A small network was trained on invented records. Each row is its activation on one of them, seen along a few directions.
Here are examples, each followed by its value of one field, G.
Records without G are marked absent.
Other fields move the rows too, some of them a lot.
(in the rows, 500 means zero)
Random noise pushes rows far along 6 fixed directions. That doesn't count. These rows show it; they differ only by the noise:
[610 314 360 507 482 349 524 825 683 619 712 658 285 578 469 574 313 474
 706 433 632 697 420]
[684 314 501 462 695 511 504 732 521 645 479 604 691 563 520 384 575 698
 444 345 547 588 463]
[471 520 617 507 403 598 479 477 462 487 404 402 654 461 393 395 623 480
 387 488 436 432 544]
[492 413 471 565 453 463 463 507 620 538 426 522 388 382 354 448 567 377
 559 632 468 395 625]
[487 440 545 552 341 467 485 498 668 498 600 469 369 555 384 424 502 309
 550 498 512 522 609]
[317 413 515 639 552 428 435 426 518 429 365 424 421 492 396 439 612 314
 453 640 351 388 854]
[389 475 561 567 541 568 443 398 462 461 443 384 607 521 494 458 561 433
 400 537 427 461 616]
[359 436 507 601 436 409 467 534 536 448 408 456 376 472 343 462 567 324
 506 607 387 425 766]

[397 624 464 518 249 608 500 618 403 496 651 365 506 401 473 698 240 460
 581 531 559 657 225] -> g3
[607 504 636 448 471 500 554 532 506 505 627 455 610 763 556 348 530 523
 385 254 545 650 522] -> g2
[573 493 555 478 431 446 526 609 511 521 325 537 509 405 319 351 690 515
 470 506 439 384 643] -> g4
[393 428 681 556 402 698 431 370 678 411 686 326 612 681 504 369 543 311
 401 364 503 593 587] -> g6
[772 311 405 491 725 500 472 479 774 683 671 647 472 552 623 421 468 545
 617 458 681 595 418] -> g6
[356 461 617 487 392 599 478 578 522 395 529 424 585 572 431 484 553 457
 424 401 457 519 552] -> g4
[493 491 516 551 482 383 533 705 394 524 448 508 486 522 424 456 484 524
 477 471 411 601 642] -> g5
[496 526 475 445 546 546 502 532 441 495 499 531 565 488 570 582 464 597
 489 476 519 514 356] -> absent
[445 466 442 566 463 496 488 675 442 534 459 466 481 366 415 557 422 484
 546 592 467 543 513] -> g3
[529 468 449 447 486 459 529 590 559 494 682 541 434 637 571 591 380 515
 587 384 611 618 376] -> g1
[519 469 571 413 393 529 553 731 495 478 508 491 616 571 390 446 575 589
 462 314 518 549 474] -> g7
[538 349 481 479 551 601 452 439 722 537 563 562 485 502 494 466 573 468
 539 492 592 459 436] -> g2
[450 541 471 515 616 414 505 441 406 458 501 493 481 597 610 565 455 513
 483 506 472 528 558] -> absent
[727 458 421 482 686 470 524 594 470 659 482 599 566 445 593 454 473 671
 521 483 567 572 410] -> g5
[620 473 458 420 679 528 530 592 394 577 441 565 672 498 598 512 521 730
 454 418 548 510 360] -> g1
[327 467 523 564 625 557 446 426 459 393 548 360 614 640 594 527 494 455
 425 456 449 576 634] -> g7

Here are new rows. What is G for each?
[579 584 490 454 288 429 534 409 642 494 559 558 286 455 414 498 499 382
 629 552 562 410 451] -> absent
[538 396 497 448 637 519 524 647 490 531 514 552 593 606 558 475 529 630
 438 361 533 586 469] -> g2
[446 588 442 555 689 632 442 295 331 520 417 393 645 365 679 590 427 568
 427 653 477 472 407] -> g5
[440 494 503 540 577 472 498 484 428 488 453 459 525 530 514 503 511 504
 456 520 456 505 597] -> g4
[488 482 390 508 491 386 517 629 523 504 568 554 338 505 506 618 371 463
 627 535 548 566 472] -> g4
[745 407 534 437 679 583 494 416 607 643 651 588 652 633 678 407 500 655
 475 339 652 600 312] -> absent
[551 432 553 403 371 535 543 635 647 474 600 558 471 589 440 454 546 510
 528 331 576 522 438] -> g1
[596 398 429 551 733 492 482 519 499 605 466 517 552 476 577 442 510 564
 482 530 522 532 563] -> g3
